Each row below holds a small network's activations on one input, seen along a few directions.
In each table, some parts of the input vary, and every possible input appears once, in random order.
A made-up example of a description, with smaller parts first: one of 3 separate values, together with either a single point or one of 9 places along a line or (one of 4 places along a line, together with one of 8 places around a ring).
Shared parts are said once, and a part with two or three values counts as separate values.
(in the rows, 128 means zero)

Other details of the inputs vary at random and push rows far along three fixed directions, the same in every table; ignore that.

Table:
row 1: [139 114 163 135 128 155  85  91 149 140 114 107 106]
row 2: [163 143 161  96 104 170 118 138 101 129 165 185 132]
row 3: [145 149 139 118 104  83 140 136 131 132 117 166 146]
row 4: [113 200 133  85 148 152 152 158  61 148 141 168 176]
row 5: [127 124 119 164 133  74 114 118 142 133  99 110 124]
row 6: [144 103 121 122  88 116  92 123 100 129 140 165 148]
row 7: [117 129 129 141 150 108 117 121 128 150 109  95 123]
row 8: [ 83 185 115 155 194 194 161 164 111 151 136  74 124]
row 9: [128 112 131 157 133 124 111 130 148 144 138 107 106]
row 10: [158 146 158  90  97 134  98 127 106 123 151 190 168]
row 11: [ 79 155  80 158 169  82 173 178 118 150 114  74 158]
row 12: [119 104 115 104  92 131 111 129 112 100 138 139 120]
row 13: [123 106  90 141 123 129 118 132 129 128 137 102 100]
row 14: [109 183 128 105 172 219 132 120 112 123 116  80 121]
row 15: [149 143 144  68 107 156 137 115 112 133 118 146 112]
row 16: [123 114 112 134 126 105 146 144 111 143 114 109 126]
row 17: [116 144 180  97 110 160 111 119 125 131 138 159 128]
row 18: [131 123 147 147 136 134 140 114 154 148 128  88 101]
row 19: [173 136 188 129 111 151 129  91 169 125 122 128  91]
row 20: [160 131 193 122 137 192 101 101 159 140 134 113  81]
row 21: [103  86  78 168 177 111 146 135 169 122 139 128 134]
row 22: [127  89  78 138 126  89 114 125 115 120 109  86 112]
row 23: [143 131 173 126 134 191 142  99 138 148 124  97  82]
row 24: [116  88  96 154 164 109 168 121 168 123 134 127 132]
row 25: [123 120 106 186 129  87 120 138 158 130 128 110 118]
row 26: [127 120 115 117 120 159 100 102 122 124 118 108 111]
row 27: [138 128  98 151  86  42 148 153 129 123 150 169 164]
row 28: [135 102  86 134 108 107 148 137 126 116 138 101 115]
row 29: [ 51 159 108 157 175 164 155 161 106 135 123  69 134]
row 30: [ 93  88 132 128 153 144 132 105 166 108 129 151 128]
row 31: [143 133 138 156 124 119  99 111 151 113 110 123 130]
row 32: [141  90  93 140  90  87  97 143  96 115 144 154 162]
row 33: [155  94  94  95  78  78 131 139 106 115 129 153 136]
row 34: [156 152 147 116 113  92 115 123 121 121 121 172 150]
row 35: [164 135 128  77  87 150 116 138 101 114 166 190 132]
row 36: [ 80 213 151 121 151 162 153 153 119 123 130 145 159]
row 37: [106 120 123 165 118  93 119 139 147 104 120 120 132]
row 38: [111  97  94 106  75  97 111 137 102 108 146 163 139]
row 39: [140  81 142 117 161 131 115  76 168 128 106 148 110]
row 40: [ 97 178 106  91 175 154 160 147 113 117 153 205 212]
row 41: [161 118 178 106 131 171 103  93 117 136 109 119  92]
row 42: [153 107 136 108  99 149 130  98 137 128 131 118  85]
row 43: [124 115 132 104  82 119 117 153  87 109 158 185 159]
row 44: [131 139 151 128 157 136 119 117 129 142 110  95 119]
row 45: [131 118 106 187 132  89 121 143 158 119 129 106 120]
row 46: [134  81 101 155 122  88 136 142 124 131 109  87 115]
row 47: [155 128 153 101 110 109 132 133 126 135 125 146 135]
row 48: [148 120 141 151 126  95 132 119 160 125  96 103 109]
row 49: [158  83 161  97 142 145 134  82 174 127 108 166 106]
row 50: [122 156 133 154 136 125 110 118 143 125 113 122 140]
row 51: [109 160  81 137 131 104 185 190  83 129 162 134 181]
row 52: [137 126 147 143 136 136 145 124 150 137 131  90 109]
row 53: [125 109 104 120 129 121 114 108 117 133 105  97 102]
row 54: [ 76 206 157 108 172 191 156 161 109 128 139 117 156]
Each input here is: one of 6 places around a ring, together with either a single point or (one of 2 separate values, together with one of 4 places along a line).
- The inputs of row 51 and row 2 match in every part but the place on the ring of 6. If row 28 is changed in the same way as row 51 into row 2, which row does it become? => row 35
- Start at row 39 and move only the place on the ring of 6, one step at a time. The first step leads to row 40. Which rows follow, in order? => row 30, row 21, row 24, row 49
- Which other rows does row 16 become when the place on the line of 4 takes its other values? List them by row number. => row 3, row 11, row 15
- Which other rows does row 47 become when the place on the ring of 6 takes its other values? List them by row number. => row 10, row 20, row 44, row 52, row 54
